Each row below holds a small network's activations on one input, seen along a few directions.
Each table varies a few parts of the input and shows all the possible inputs, shuffled.
A made-up example of a description, with smaller parts first: one of 3 separate values, together with either a single point or one of 9 places along a line or (one of 6 places along a line, together with one of 8 places around a ring).
Shared parts are said once, and a part with two or three values counts as separate values.

Other details of the inputs vary at random and push rows far along two fixed directions, the same in every table; ignore that.

A family of inputs:
R1: [-12  16 -32  -4   2  28  13  -1 -18 -11  34]
R2: [ 49 -13  11  27  17  35 -26 -39  16  -2 -24]
R3: [ -6  12 -29 -21   8  20  15   7 -13  -3  33]
R4: [-26  21  27   4 -41 -10  -5   2  -6  14 -10]
R5: [-37  -4 -17 -22   2 -15   5  -2 -23   6   4]
R6: [-29   2  22  -1 -23 -30   0   8  11  17 -20]
R7: [-40   6 -19 -16  -4 -14  16  15 -10   2  14]
R8: [ 16  15 -28   5  19  43   2  -4  -6 -23  16]
R9: [ 16 -10  25  -4 -33 -15 -13 -16  13  11 -12]
R10: [  9  -5  24  12 -40 -10 -16 -24   9   4 -12]
R11: [  9  -7 -38  -1  37  23  10   2   8 -19  15]
R12: [ 24  -3 -29 -16  32  35  -3 -16 -14  -9  15]
R13: [ 15  13 -30   5  20  43   3  -5  -6 -22  19]
R14: [ 19   8 -36   4  44  11   6  11  -4 -25  10]
R15: [-13   5 -24 -13  15  16   5  24 -18 -17  22]
R16: [ -4  15 -29 -22  10  22  13  10 -15  -7  29]
R17: [  7  -1  26  21  -7 -33  -7   1  20  17 -25]
R18: [ 56  -4  13  16  18  31 -15 -12  33  -1 -19]
R19: [-19   5  20   8 -19 -44   2   9   4  22 -11]
R20: [ 15 -17 -17  -8  34  29  12   0 -18 -27  19]
R21: [-13  14  30  -8 -33 -16  -3   7   3  23 -12]
R22: [ 53 -20  14  24  38   2  -1 -21  17 -14 -24]
R23: [  6   5  32  23 -30   1 -11 -14  18  17 -18]
R24: [-33   7  -7 -15  -9  -5   6  27 -20  -1  18]
R25: [ 50 -25  13  30  23  26 -18  -6  35  -2 -15]
R26: [ 48  -8   3  30  34   3 -12  -6  30  -7 -23]
R27: [-25 -13  14  -9 -36 -41  -3  -5   6   8 -13]
R28: [-20   5  39   1 -39 -13   6 -17 -14  12 -10]
R29: [-17   3 -34 -12  20   8  14  11  -5 -14  16]
R30: [-24  10 -17  -5   2 -27  15  14 -13   5  18]
R31: [ 12  -6  43  -4 -18  -7   2 -17   4  14 -19]
R32: [-22 -14  28  -5 -23 -23 -15  -1 -12  25 -13]
R33: [ 14 -15  21  13 -18 -43 -12 -12  15   6 -21]
R34: [-40  12 -15 -18  -3 -13  12  19 -12  -4   5]
R35: [-34   2 -10 -14 -10  -6   9  23 -19   4  25]
R36: [ 52  -7   6  32  35   4 -14  -6  32  -8 -28]
R37: [ 16  -6 -39  -3  46   6   1  -9 -18 -15  11]
R38: [-24  17 -12 -24 -14   0  14  12 -17   9  25]
R39: [ 48  -2  12  34  10  36 -17 -22  30  -6 -18]
R40: [-31   4  -6 -13  -9  -5   6  24 -18   1  18]
R41: [-18 -17  20  -7 -39 -31  -9   4  -4   8   0]
R42: [-17   6 -32 -13  21   9  12  14  -7 -17  12]
R43: [  0 -11  33  13 -18 -11 -13   9  16  17 -17]
R44: [-36  -3  -7 -24   1 -14  25   2 -24  -8   9]
R45: [  8  10  34   1 -22  -6 -11   1  15  18 -23]
Each input here is: one of 5 places along a line, together with either one of 3 separate values or one of 6 places along a line.
The inputs of R31 and R22 match in every part but the place on the line of 5. If R9 is changed in the same way as R31 into R22, which row does it become?
> R33
A walk changes only the place on the line of 5. It starts at R2 and steps to R12. List the rest of the walk in order.
> R32, R5, R37
A walk changes only the place on the line of 5. It starts at R1 and steps to R3. List the rest of the walk in order.
> R25, R11, R30
A walk changes only the place on the line of 6. It starts at R30 and steps to R19. List the rest of the walk in order.
> R17, R26, R36, R14

A family of inputs:
R46: [ 35   4  27  22   6  27 -23 -17  18   8 -25]
R47: [-22  26 -22   4  -5 -19   8  13   0   3  15]
R48: [-32   2   6 -10  -8 -35  13   5 -12   3 -12]
R49: [  2  18 -41  -5   3  15  10 -16 -21 -15  31]
R50: [ 28 -22 -11   7   9  43 -11 -13   7 -17  10]
R51: [-29   9 -11  -5   7 -15  14  10  -3   1  -5]
R52: [ 23   3 -27   1  28  44  11 -22  -7 -25  12]
R53: [-22  20  34   6 -28 -17   2  20  -8  25  -7]
R54: [  2  -7  -7  -2  25  -8   0   4 -13  -3  -6]
R55: [ -5 -13  -2 -20   5 -16   3  11  -3   3  -3]
R56: [ 29   2 -11  19  45  30  -5   5  15  -7  -3]
R57: [-10 -24  -1  -5  -2 -15  -6  13   0  -6  -3]
R58: [ 39 -28  27   3  10  -6 -10 -13  21   2 -17]
R59: [-28  33   0  -4 -40 -19  -2  -4 -11  12   8]
R60: [-11 -17 -20  -2  12   4  -4  19   6  -8   7]
R61: [ -5  -6   3  -7  13 -14   6  -2 -23  -3   8]
R62: [-17  -4  -5 -17   3 -12   3  18   4  13   0]
R63: [ 20  -9  14  21  24  -1 -14  -1  20  12 -29]
R64: [ -7   4 -41 -19  23  25  22 -16 -32 -27  26]
R65: [ 31 -12 -20   3  45  17  12 -16  -2 -33   6]
R66: [-22 -21  25  -7 -41 -16  -9  -8  -7  12  -4]
R67: [  3 -13   7  14   2   9 -11  17  26   0  -4]
R68: [-46  30   4 -17 -31  -5  12   3 -21   6   8]
R69: [-36  13 -17 -12 -18 -50  10   8 -21   4   8]
R70: [ 18  -3  19  11  -1  17  -9 -20  -2  10 -11]
R71: [  4  -1  10   8 -14 -41  -1 -15   0   3  -4]
R72: [ 26  10  23  26   3  14   1   1  25  -2 -22]
R73: [-12  18 -42 -37  12  39  11  12 -24 -16  41]
R74: [ -9  -2   4  -8  -3   0   1 -15 -26   6   2]
R75: [-37 -18   9 -19 -26 -32   5  13 -20  -1  17]
R76: [  2  11 -48   4  28  -3   6   4   0 -13  14]
R77: [ -9  14  -1 -16  -9   8  12  27  -5   5  17]
R78: [ 19  18  31  32 -30 -22 -10   0  27  17 -23]
R79: [ 13  -6  -1   4  -4  34 -17   0  11 -11   5]
R80: [  5   2  10   9 -26 -24  -7 -29  -1  10 -11]
R81: [-24   9  -8 -19  -1  -2  10  26   1  10  16]
R82: [ 33  -9 -13  15  19  42  -5  18  16 -23  12]
R83: [  4   4  38  27  -7 -13  -5  -1  36  17 -37]
R84: [ 28 -12  16  -2  -6  23  -9 -17  13   8  -8]
R85: [ 20 -22  41   0 -23  -8 -15 -23  17  21 -28]
The inputs of R71 and R59 match in every part but one. If R61 is changed in the same way as R71 into R59, which row does it become?
> R46
Describe the family of inputs behind these rows.
> one of 5 places along a line, together with one of 8 places around a ring
Which other rows does R72 become when the place on the line of 5 takes its other values? List them by row number.
> R53, R77, R78, R82
Which other rows does R70 become when the place on the line of 5 takes its other values? List them by row number.
> R49, R50, R52, R84

A family of inputs:
R86: [ 18  -4  32  12 -24   0 -17 -14   9  15  -9]
R87: [-18 -27   1 -11  -8   1  -3   7   6  -9   3]
R88: [  9 -15  23  -5   3 -28   1   2  13  19 -24]
R89: [ -5  -3  20   9 -29 -27  -7 -25  11   9 -19]
R90: [-20   8 -27  -9   1 -15   8   1  -8 -14   8]
R91: [ 24 -35  10  10  17  19 -15   3  11 -14  -3]
R92: [ -3 -12   4 -13  16 -20  -4   4   0  15 -10]
R93: [ -8   7  -8   2   1 -19   2   5 -14  -7   5]
R94: [ 35  -7  -4  13  25  17   3 -28   5 -13 -13]
R95: [ -8   7   3  -5  -8 -15  11 -13 -17  -4   6]
R96: [ 11   2   8   0 -15  13 -12  -1  23   1  -9]
R97: [-26  11 -24  -1  -4 -18  10  15 -12  -2  14]
R98: [ -4  14 -42  -2  44  33   9  10 -11 -16  22]
R99: [ 30  -5   0   5  14  23   3 -24   0  -8  -6]
R100: [ -6  10  34   9 -22  -5  -1   8  15  24 -22]
R101: [ -8   4  23  17  -1 -19  -8  -2  12  17 -28]
R102: [-7 13  9  8 -1 -6  7 12  7  4  1]
R103: [ 31   3 -14   1  17  37  -9   6   4 -15  13]
R104: [ 18  -9  16  13 -21  -4 -12 -22   7   7 -13]
R105: [ 19  -1  31   6 -17   6  -6 -15  10  10  -9]
R106: [-19   9 -12 -16 -16  -5   7  -3 -33  -4  28]
R107: [  6   7  15  17   5   2   3   4  18  10 -17]
R108: [-13  10   4   5 -24  -4  -3  16   5  13   1]
R109: [ -5   6  31  16 -12 -30   1   4  14  12 -21]
R110: [-13 -24   6 -12   5   9   7  11  -7  -6   0]
R111: [-26 -20  23 -13 -15 -11   5  16  -9   0   3]
R112: [ -8   6 -33 -17  -5  20   7   0 -24  -8  34]
R113: [  2  -3  -5   7 -11 -12  -2 -17  -7  -1  -1]
R114: [-17  -5 -14 -23   4 -30   6  19 -18   5  20]
R115: [  2   5 -30  -5  14   6   7 -10 -27 -20  26]
R116: [-12  10 -41  -3  18   1  11   8  -1 -20  19]
R117: [ 12   1   5  22   0   1  -9  -2  35   2 -15]
R118: [ 17 -35  13   6  24  25 -15  -4  12  -6 -18]
R119: [ 33 -23 -16   2  26  -4  -7   2  15  -3  -4]
R120: [-18  18  13  -4 -17  -4   8  18  -2   9   7]
R121: [ 27   4 -11  -5  22  42   3   3   5 -12   3]
R122: [ 37  -5   2   6  16  36  -1 -20   9  -4  -5]
R123: [ 3  8 -1 15  5  1 -3 11  8  1  5]
R124: [ -3   0  -7  -6 -15   0   0 -19  -2  -5   7]
R125: [ 10   0  23  26  -6 -22 -12   2  18   9 -20]
R126: [ 14  -1 -28   0  35  23   2 -23 -15 -17   6]
R127: [  9   4 -17   1  26   4  12  -3  -7 -15  -5]
R128: [-43  15  -8 -15  -5 -26   9   6 -29   6   1]
R129: [ -5  15 -33  -9  30  37   6  13 -12  -9  21]
R130: [-32   9  25 -14 -34 -10  -4  -7 -16  28  -3]
R131: [ 14 -20  10  -1   1 -27 -11  -3  28  10 -18]
R132: [-25  15 -29  -2  -2  -2  10  20 -10  -3  23]
R133: [ 21 -39   6  11   9  16 -15   1  17 -11  -9]
R134: [-40  11  -7  -8 -27 -40   8  10 -21   7   3]
R135: [-33  15   8  -6 -35 -14   1  15   8  15   2]
R136: [-12  18 -28  -8   7  18   7  23 -16  -9  33]
R137: [ 26   3  25   5  -6  16  -8   1  18   2 -12]
R138: [-22  14  -3  -9  -3 -24  15   7 -19  -6   6]
R139: [-45  19  11 -25 -29  -5   1  15 -22  20   5]
R140: [ 40  -5  -3  12   7  32 -16  -2  21  -7  -6]
R141: [  6   7 -17   6  28   7  13   4   1 -11  -1]
R142: [  1   2  -6  -7   7  14  -1 -20 -17  -1   3]
R143: [ 12  -5  24   7 -28   1 -14 -20  22  12 -14]
R144: [ -1  -9  13 -13   3 -31   5  10   2  10  -3]
R145: [ 15   2  -6  -5   7  14   7 -15 -12 -14  13]
The inputs of R127 and R138 match in every part but one. If R122 is changed in the same way as R127 into R138, which row does it become?
> R105
Describe the family of inputs behind these rows.
> one of 6 places along a line, together with either one of 2 separate values or one of 8 places around a ring
Which other rows does R96 become when the place on the line of 6 takes its other values? List them by row number.
> R103, R121, R137, R139, R140
Which other rows does R108 become when the place on the line of 6 takes its other values? List them by row number.
> R100, R120, R129, R135, R136
Which other rows does R131 become when the choice among 2 separate values takes its other values? List them by row number.
> R87
